Each row below holds a small network's activations on one record, seen along a few directions.
Here are examples, each followed by its value of one field, Kiziz.
The word missing means that the record has no Kiziz.
Other fields move the rows too, some of them a lot.
In the rows, 500 means zero.
Strong random noise was added to every row along 11 fixed directions; ignore it. To show where, here is one row again and again, with new noise each time:
[535 667 519 397 579 631 462 660 388 573 521 405 675 672 618 562 712 364
 474 487 502 377 688 448]
[407 662 486 596 238 412 461 588 442 398 610 236 559 576 643 592 419 319
 623 377 528 441 783 301]
[236 463 407 536 320 316 881 762 722 548 765 544 300 572 339 240 295 685
 636 528 422 526 433 255]
[447 516 362 609 476 448 426 484 517 602 632 431 673 560 689 633 407 554
 518 519 678 648 505 457]
[277 515 521 510 343 400 563 643 554 627 803 385 533 475 529 356 306 709
 523 420 509 538 557 379]
[662 596 651 438 538 553 464 404 448 314 287 562 419 524 460 775 680 196
 436 534 328 311 498 599]
[382 502 411 410 500 383 653 626 624 412 398 572 536 621 474 505 650 431
 488 500 324 446 379 697]
[514 648 458 670 664 644 518 797 547 649 577 525 530 709 594 398 627 286
 522 673 558 530 588 357]
[471 639 677 404 406 492 544 590 587 310 335 614 425 575 422 867 712 295
 366 523 301 245 416 497]
[321 673 169 503 699 545 644 356 321 241 526 499 714 609 515 415 480 466
 737 587 327 513 496 601]
[533 702 298 318 564 493 687 516 455 543 611 482 661 569 523 501 580 724
 492 380 617 567 454 487]
[607 472 687 350 502 684 329 496 506 602 439 691 556 538 508 407 590 375
 503 357 480 273 383 422]
[495 733 479 488 450 491 673 637 547 433 570 511 431 551 439 477 544 474
 513 443 480 461 495 371]

[299 101 419 529 454 266 711 473 481 433 473 365 421 619 472 517 385 370
 746 763 234 450 706 528]
k1
[470 307 216 232 409 255 794 563 484 497 453 335 668 604 597 205 627 673
 697 250 483 528 641 631]
missing
[771 547 409 650 561 518 545 381 542 497 452 584 261 481 386 613 421 464
 458 613 670 649 414 459]
k3
[328 601 488 498 374 430 536 606 588 400 512 507 528 577 497 711 527 502
 432 510 413 420 430 516]
k2
[643 581 461 351 574 616 530 485 511 523 407 678 534 487 443 115 603 447
 582 293 497 450 297 571]
k5
[547 582 724 773 471 573 359 523 487 478 540 447 295 422 531 606 399 225
 451 667 461 487 623 402]
k7
[285 468 296 354 522 613 563 675 550 470 384 712 751 822 527 470 683 387
 656 548 453 293 361 351]
k4
[476 185 503 511 617 489 573 446 501 561 516 553 365 507 401 219 367 454
 621 663 339 509 493 619]
k4
[721 703 392 486 665 530 697 461 543 579 541 617 495 434 526 539 585 683
 450 465 758 686 341 355]
k7
[641 652 589 460 474 575 425 412 307 446 558 279 449 418 490 509 466 505
 471 409 506 475 777 463]
k6
[247 595 197 653 538 463 425 452 569 343 485 582 781 593 643 547 466 477
 584 530 486 623 293 664]
k2
[596 310 397 520 527 389 606 495 582 454 352 550 432 562 516 483 585 435
 562 562 497 577 494 563]
k6
[537 401 594 746 456 516 359 532 559 621 528 542 422 514 618 396 360 221
 635 590 563 514 496 338]
k5
[447 396 634 461 573 536 406 661 570 639 481 567 619 480 570 395 662 555
 395 492 479 491 470 584]
k3
[528 519 513 539 465 357 611 514 628 469 492 504 330 431 380 538 448 528
 409 518 467 589 383 636]
k1
[546 446 497 775 479 514 286 511 637 556 441 601 584 460 720 434 484 377
 551 442 683 611 394 413]
missing

Which value of Kiziz does each new row have?
[389 339 709 475 498 367 477 466 558 625 571 512 488 342 543 588 416 598
 410 565 385 498 385 619]
k5
[495 393 594 460 555 569 301 408 473 598 469 609 678 458 672 481 501 439
 543 454 520 434 389 520]
k7
[584 343 393 278 645 577 659 578 461 808 558 579 563 710 470 468 581 649
 545 616 608 452 507 375]
k1
[180 446 545 614 669 556 397 515 528 492 528 654 626 515 518 676 463 507
 409 804 323 462 311 615]
k4
[495 587 625 518 765 636 579 659 408 567 567 478 461 490 434 402 648 537
 390 705 366 512 642 554]
k3
[612 687 362 359 522 346 748 547 467 428 455 349 495 536 506 470 657 495
 497 344 461 556 581 680]
k2
[810 237 426 460 421 280 532 301 529 537 366 357 374 417 545 272 438 385
 583 296 522 661 549 828]
k2
[406 218 470 461 534 431 503 570 640 653 410 625 548 631 542 566 590 481
 457 651 446 491 344 662]
k5
